A small network was trained on made-up records. Each row is its average activation on records with the value named, seen along a few directions.
Related values have similar rows: they may be neighbours, one step apart, or belong to one group.
Strong random noise was added to every row along 2 fixed directions; ignore it. To show where, here is one row again and again, with new noise each time:
[-335  465 -134   44 -418  203 -396 -332 -255 -223  151 -463  405 -447
  407   47 -379]
[-767  259 -519 -296  218  163 -352 -433 -119 -479 -171 -384  127   -1
  121  818  287]
[  26 -142  324   -8 -185  -49 -539   92  -24  298  258 -136  -82  -52
 -156 -273 -380]
[-206  121   52  -30 -210   67 -465 -125 -116   13  163 -282  114 -181
   75  -14 -288]


Field RUF:
fere: [  76  316 -167  231  365 -137  543  -79  355 -226 -379  118  294   37
   90  415  265]
suzed: [ 158 -412  -68 -207 -295  252  152  192 -269   24  -64   30  -12   11
   94 -485  117]
pakeg: [ 114   32  -62 -344   87  156  548  -53  -36 -431  -58  194  -66  -23
  445   -6  420]
fim: [ 116 -564  233 -257  191  -20 -496  347  199  518  153   61 -383  273
 -634  -63 -163]
zadu: [-317  363 -556 -254 -258 -198  278 -453  239 -133 -123   31   97 -203
 -111  390  337]
vavi: [ 279 -201  232  386  201 -511 -105  134  424  614 -206  306 -213  210
 -641 -201   23]
safo: [ 393  109  119   53 -284 -134  666  -91  190  -66  119  176  -81 -357
  -47 -125   54]
nin: [ 197  -97  -73   83  572   30  422  378   40   22 -322  303 -264  528
  158   -7  243]
parus: [ -38  233  109   92   83  -90  402  148  205 -323  114  129   78    4
   -3  648   78]
pog: [ -97 -294  167 -181  204  194 -253  451 -296   46   97   93 -321  444
  -21   -5    9]
bure: [  63  512  112  277 -547  -86  -69 -197   59   66  332 -169  394 -484
  104  144 -451]
dur: [ -90 -405 -301 -263    1 -166 -197 -227  -65   27  -33   58 -181 -110
 -258 -140  237]
petu: [ 189 -109  526    9  235  128  230  335 -147 -131  211  144  -90  389
   89  156  210]
keba: [-350  487 -552  256 -132  590  125 -408 -414 -510 -308 -329  569 -224
  948 -198 -233]
nadig: [ 252 -456  189  306  297 -284 -409   76  -31  544 -107   -9 -255  164
 -495 -655 -137]
Each value of RUF is a pair of two hidden parts, and every pair occurs once (5 first parts, 3 second parts).
Q: Changing only the second part turns parus into fere. petu has the same second part as parus; what does that change turn petu into?
A: nin
Q: Changing only the second part turns dur into fim. zadu has the same second part as dur; what does that change turn zadu into?
A: bure

Field FUGI:
ler: [-152  163 -367    8  -26 -101  461 -225  -89 -272 -152  140  184  -45
  159   59  343]
faro: [-198 -246   58 -336  100  172 -234  163 -123  -38  127 -130 -158  154
  -52  228  124]
vokik: [ 192  457  228   90 -359   78  371  -23 -195 -278  230 -114  434 -443
  402  -40 -115]
vilos: [  12 -389   21  -32 -167 -298 -346  -24  226  344   67  111 -260   21
 -363 -357  -63]
fil: [-718  -84 -542  -14  595 -128 -236 -163  110 -241 -353 -157  -49  371
 -314  945  433]
gidu: [ 200  257 -147  220 -481 -213   66 -299   90  -47   -5  -13  336 -401
  118 -208  -74]
vasig: [ -13  160   55 -185 -141  358  179   19 -289 -234  146  -71  -12  -12
  392   91    6]
zafa: [-445   77 -475 -137  631  370 -201 -152  -72 -377 -284 -220  -22  272
  -87  462  183]
kapam: [ -16  330  -64  311  103  -22  303  -16   67 -172 -152   68   83   39
  362  177  -49]
napi: [-181  322 -201  119  229  385  144 -246 -216 -442 -289 -140   73  108
  499  246   28]
vasaz: [  94  349    2  208  172 -121   37 -190  251   55 -106  -23  101   36
 -144  214 -113]
bok: [-282 -735 -196 -464  594   -8 -286   20  110   65 -375  172 -391  477
 -444  190  639]
fome: [-204    1 -104 -156  136 -181  194  -53  204 -173  135   20  -79  -91
 -253  661  247]
maba: [  21  193 -154 -107 -283  259  230 -111 -246 -119 -172  -96  273 -137
  464 -433   44]
gofir: [ 267    2  348   14 -512 -119 -327  295  -59  477  438  -63  -12 -389
 -101 -328 -527]
Each value of FUGI is a pair of two hidden parts, and every pair occurs once (5 first parts, 3 second parts).
Q: Changing only the second part turns vasaz into gidu. napi has the same second part as vasaz; what does that change turn napi into?
A: maba
Q: Changing only the second part turns fil into gofir. zafa has the same second part as fil; what does that change turn zafa into?
A: faro

Field LOME:
tikub: [ 260 -226  280 -139   46  169   37  353 -104   91  162   81 -230   38
   49 -329 -149]
dib: [-204 -187 -323 -151  107  139   49 -165 -217 -320 -275 -106   21  175
   82   31  348]
mados: [ 503 -267  307  249   17 -459   93  218  314  567    2  287 -260  187
 -276 -714 -189]
zaz: [-284  140 -147  -60  171  120 -226   42   27 -120   25 -217   42   79
  -35  617  -55]
sidun: [-203   25    9    2  -58 -131 -313  -28   84  160   47  -44 -150  -68
 -495  238  -64]
lutop: [  -2  -32   19  -73  464   90  393   79  -12 -289 -147   83 -107  281
  171  247  317]
gokop: [ 398 -292  518 -140 -215 -156   29  401  110  331  359  204 -237   49
 -329  -98  -93]
zeva: [ 360 -164  116   12 -432 -246  -99  -90   52  340  180  104   20 -337
  -87 -690 -257]
tode: [ 225  553  103  419 -339 -115  321 -159   96    8   79  -44  270 -507
  292 -139 -276]
rivo: [ 177  315  346  331 -177  -24  348  161  -10  -46  265  110  130 -118
  288  -99 -285]
gido: [-136 -451  -72 -152  186  182 -422  105  -75  136  -94  -22  -13  188
 -233  -80   55]
gimi: [  18  733 -351  190 -358  290  451 -434 -328 -449  -50 -197  656 -485
  946 -298  -93]
kef: [   2  100   60   -8 -206 -170  -78  -69  180   27   49   33   30 -226
 -137   60    8]
fezo: [   1  -12  -61  227 -333  -11 -412 -154  -71  186  -23 -171  220 -212
  -29 -354 -386]
duvev: [-440  357 -246  -60 -131  484 -205 -219 -376 -327  -19 -358  288   -6
  516  288 -117]
Each value of LOME is a pair of two hidden parts, and every pair occurs once (5 first parts, 3 second parts).
Q: Changing only the second part turns gimi into gido. tode has the same second part as gimi; what does that change turn tode into?
A: sidun
Q: Changing only the second part turns mados into zeva. lutop has the same second part as mados; what does that change turn lutop into?
A: tikub

Field SED:
gigo: [-646   97 -339 -266  274  430 -320 -175 -185 -356 -206 -309   61  178
   77  637  160]
ruvab: [  96   67   56  242  123 -384  258  -55  175  271  -67  188   75    5
 -287   11  127]
zoteb: [  80 -474  109  -32   74 -183 -281   76  267  415   86   87 -260   16
 -554  257   -4]
zifu: [  60  340  148   56 -249  181 -286  171 -149  204  303 -239  170 -389
   49  126 -462]
sufu: [-315  173 -400 -224 -170  355  236 -272 -495 -469    4 -200  223 -233
  618  108  216]
dolu: [-148  283 -400  102 -244 -186 -146 -373   94   60   30  -60  349 -341
  -28  -53 -124]
mani: [   5   79   66   -2 -544  128 -400   29 -197  116  141 -198  182 -233
   78 -510 -387]
dugu: [-317  173 -160    5  393  -46  214   48  240 -334 -116   55 -120  122
   -6  889  133]
zeli: [ 153  225  202  -84  -64 -243  139  -43  189  -87  235  197  -47 -204
 -152  132  155]
saf: [ -71 -234   43  -86  496   86  288  340  137 -248 -160  310 -381  670
  -78  558  317]
tig: [-356 -152 -380 -201  261  -41 -299 -385   72   46 -288 -156 -159  219
 -171   40  252]
fod: [ 265  363  -42  346 -516  152   65 -240 -298  -86  -89 -215  376 -479
  680 -974 -441]
rop: [ 132   19  258  130 -112  431  -50   43 -374 -200   94 -277  288 -104
  438 -293 -221]
pibof: [  71 -304  -76   18  308 -303  402   89  206  -96 -214  377 -333  436
 -191   -3  456]
sasap: [ 469 -364  356 -181  210 -229  308  390  243  240  -31  265 -260  344
 -263 -218  244]
Each value of SED is a pair of two hidden parts, and every pair occurs once (5 first parts, 3 second parts).
Q: Changing only the second part turns zifu into dolu. saf has the same second part as zifu; what does that change turn saf into?
A: pibof
Q: Changing only the second part turns dugu into zeli. gigo has the same second part as dugu; what does that change turn gigo into?
A: mani
